144,135,133,135,120,132,125
133,125,126,123,131,122,131
145,135,133,134,120,136,126
141,134,132,134,122,135,125
134,125,126,123,130,122,131
115,124,133,127,119,139,141
115,124,133,127,119,137,141
114,124,133,127,119,139,142
104,129,116,129,150,118,110
The entry just left of 116? 129
The entry in the top-right corner? 125
The first entry of the largest entry's row -> 104
The 2nd smallest entry: 110
The entry in the top-left corner? 144
The second entry on the diagonal from the top-right corner is 122
The entry just right of the centre entry is 130
The largest entry in the last row is 150
The 3rd entry, reading row by row: 133
The fourth entry in reading order is 135
The entry directly below the centre entry: 127
The third entry on the diagonal from the top-right corner -> 120
The largest entry in the last column is 142
The entry directly above the largest entry -> 119
The 3rd smallest entry is 114

Questions about the grid below. Indices start at 0.
1) Find the entry just left of the centre entry.
2) Find the entry in row 0 and column 2.
3) Find the entry just left of the largest entry.
4) Find the entry in row 0 and column 1.
5) Find the entry just right of the centre entry.
6) Find the entry just left of 100.
7) Find the entry in the top-right corner.
8) Find the bottom-right entry.
[[119 123 104 144 133 129 129]
 [140 136 154 106 121 127 124]
 [127 132 100 135 129 130 127]
 [128 129 123 129 129 128 133]
 [123 132  99 144 130 131 127]
 [128 127 156 126 129 126 133]
 [118 133 144 154 130 131 122]]
1) 123
2) 104
3) 127
4) 123
5) 129
6) 132
7) 129
8) 122

Read these off the matrix that follows. Rows and columns are numbered from 0.
1) Read off the entry in the top-right corner.
2) Read off the entry in row 1 and column 0.
3) Read off the entry just right of the largest entry.
4) Read off the entry directly above 102.
5) Read off the entry at row 2, column 1.
6) Read off the entry in row 0 and column 0.
7) Read off the entry in row 0 and column 1.
8) Read off the entry just left of the smallest entry.
[[126 141 122 129 117 139 127 129 124 127 126]
 [123 126 129 125 113 126 130 127 129 128 121]
 [124 130 125 129 114 131 128 129 128 128 128]
 [124 129 127 128 122 130 128 128 128 129 128]
 [122 140 120 128 102 139 127 130 124 126 125]
 [126 129 126 128 117 130 128 129 128 127 127]
 [127 133 123 132 125 135 127 130 127 128 133]
 [126 129 125 129 117 131 129 130 128 127 128]
 [130 116 137 121 133 115 130 124 131 128 118]
 [124 131 124 132 122 134 128 130 128 129 133]
 [131 132 127 132 145 131 125 129 127 130 137]]
1) 126
2) 123
3) 131
4) 122
5) 130
6) 126
7) 141
8) 128

[[121 122 134 137 139 139 132 122 118 135 121 139 136 138 137]
 [146 147 121 112 118 118 135 140 149 125 151 119 116 121 119]
 [149 150 120 110 118 117 138 141 151 126 155 119 115 121 118]
 [123 124 135 137 145 144 140 120 118 141 125 146 138 143 141]
 [121 122 135 137 143 143 137 119 117 139 122 144 138 142 140]
 [121 122 135 137 144 143 137 119 116 139 123 145 138 142 140]
 [132 131 125 125 116 117 117 136 137 119 129 114 123 117 119]
 [120 121 135 139 141 141 133 120 116 137 120 142 138 140 139]
 [121 121 135 138 144 143 137 119 116 139 121 145 138 142 141]
 [122 123 134 136 142 141 136 120 117 138 123 143 137 141 139]
 [137 136 125 122 118 118 124 138 140 122 136 117 122 119 120]
 [122 120 132 138 127 129 118 128 123 125 116 126 134 127 130]
 [122 121 132 137 128 129 119 128 123 126 117 127 134 127 130]
 [121 122 135 138 143 142 136 119 116 139 122 144 138 142 140]
 [121 122 134 137 143 142 136 120 117 138 122 144 137 141 140]
 [121 122 135 138 143 143 136 119 116 139 122 144 138 142 140]]
Rows and columns are numbered from 0.
The entry directly below the smallest entry: 137
Read off the entry in row 0 and column 0.
121
Read off the bottom-left entry.
121
The entry directly above the smallest entry: 112
The entry in row 1 and column 2 is 121
Read off the maximum.
155
The entry just right of the smallest entry: 118
The entry in the top-right corner is 137
Read off the entry in row 0 and column 2.
134
The entry just left of the largest entry is 126
Read off the bottom entry of the column that holds the largest entry.
122
The entry directly below the largest entry: 125
The entry directly above 112 -> 137
Read off the entry at row 0, column 1.
122
The bottom-right entry is 140
Read off the smallest entry.
110
The entry in row 2 and column 0: 149
Read off the entry in row 2 and column 1.
150
Read off the entry in row 1 and column 0.
146
Read off the entry just left of the smallest entry.
120
Read off the entry directly above the largest entry.
151

W =
[[123 126 137 144 128 122 112 139 144 132 119 132 110 130]
 [108 142 131 122 139 141 112 134 138 134 110 108 113 113]
 [134 133 139 143 120 139 121 133 145 125 121 117 141 107]
 [131 143 141 123 149 122 149 124 110 133 118 130 125 126]
 [138 142 113 139 137 112 139 107 121 120 115 146 127 135]
 [118 143 124 112 145 131 142 124 130 112 128 108 119 122]
 [127 115 136 134 146 122 134 111 141 124 108 127 122 109]
 [140 142 113 113 129 129 126 111 130 111 140 114 147 107]
 [123 149 121 149 119 135 143 147 118 134 133 129 114 124]
 [128 134 128 108 145 130 115 124 113 144 119 132 130 138]
 [145 137 127 116 137 136 111 137 138 128 119 118 128 115]
 [145 142 124 109 143 145 144 117 146 114 118 124 135 121]
 [141 109 107 137 108 123 108 107 109 123 124 123 113 129]
 [135 145 125 115 119 150 109 128 138 109 132 131 130 119]]
Counting starts at 0.
The entry at row 2, column 0 is 134
The entry at row 1, column 1: 142
The bottom entry of the column that holds the largest entry: 150
The entry directly above the largest entry is 123
The entry in the bottom-right corner: 119
Report the top entry of the column that holds the largest entry.
Answer: 122
The entry in row 0 and column 1: 126
Report the entry just left of the largest entry.
Answer: 119
Report the entry at row 1, column 2.
Answer: 131
The entry in row 0 and column 2 -> 137
The entry in row 1 and column 0 -> 108
The bottom-left entry is 135
Report the entry at row 0, column 0.
Answer: 123
The entry at row 2, column 2: 139

[[100 139 119 155 148 133 119]
 [111 127 114 148 134 121 123]
 [105 131 115 153 137 118 121]
 [111 124 105 135 143 111 127]
 [104 147 112 139 154 116 125]
 [108 141 119 141 155 128 126]
 [103 136 121 148 146 126 128]
 [101 130 112 147 147 126 132]
 [103 132 113 140 147 128 128]
 [113 141 119 146 126 118 121]
 [102 128 122 151 148 117 131]]
Report the entry in the bottom-left corner.
A: 102
Report the entry directly above 108.
A: 104
Report the entry directly below 143.
A: 154
The largest entry in the first column -> 113
Report the fourth-last entry, reading row by row.
A: 151
Report the smallest entry in the last column.
A: 119
Report the last entry, reading row by row.
A: 131
Report the top-left entry.
A: 100
The 3rd entry in reading order -> 119
The entry just right of the centre entry is 155
Report the fourth entry, reading row by row.
A: 155
Report the entry directly above 117.
A: 118
Report the 3rd entry from the end, reading row by row.
A: 148
Report the third entry on the main diagonal.
A: 115
Report the 2nd entry on the diagonal from the top-right corner.
A: 121
The 5th entry from the end, reading row by row: 122
Report the entry directly below 100.
A: 111
The entry directly above 140 is 147
Report the second entry in reading order.
A: 139
Report the 2nd entry on the main diagonal.
A: 127
Report the centre entry.
A: 141

[[123 125 108 146 112]
 [114 144 145 130 143]
 [114 142 145 128 143]
 [113 140 140 136 140]
 [149 107 126 107 108]
 [154 102 131 101 109]
 [116 141 148 122 145]
 [114 144 146 129 143]
 [114 140 146 128 143]
 [132 125 110 143 113]
 [114 142 137 134 138]
 [114 146 145 129 142]
 [112 144 147 127 145]
 [139 111 109 123 109]
 [ 99 144 129 154 133]
 [102 142 131 151 135]]
Indices start at 0.
The entry in row 1 and column 2 -> 145
Give the smallest entry.
Answer: 99
The top-left entry is 123
Give the entry in row 0 and column 1.
Answer: 125
The entry directly above 149 -> 113
Give the entry at row 2, column 0.
Answer: 114
The entry at row 2, column 2 -> 145
Give the entry directly below 134.
Answer: 129
The top-right entry -> 112
The entry directly below the smallest entry: 102
Give the entry in row 1 and column 0.
Answer: 114
Give the entry at row 2, column 1.
Answer: 142
Give the entry at row 0, column 2.
Answer: 108
Give the entry just left of 141.
Answer: 116
Give the entry in the bottom-right corner.
Answer: 135
The entry just right of 99 -> 144
Give the entry in row 1 and column 1.
Answer: 144
The entry directly above the smallest entry: 139
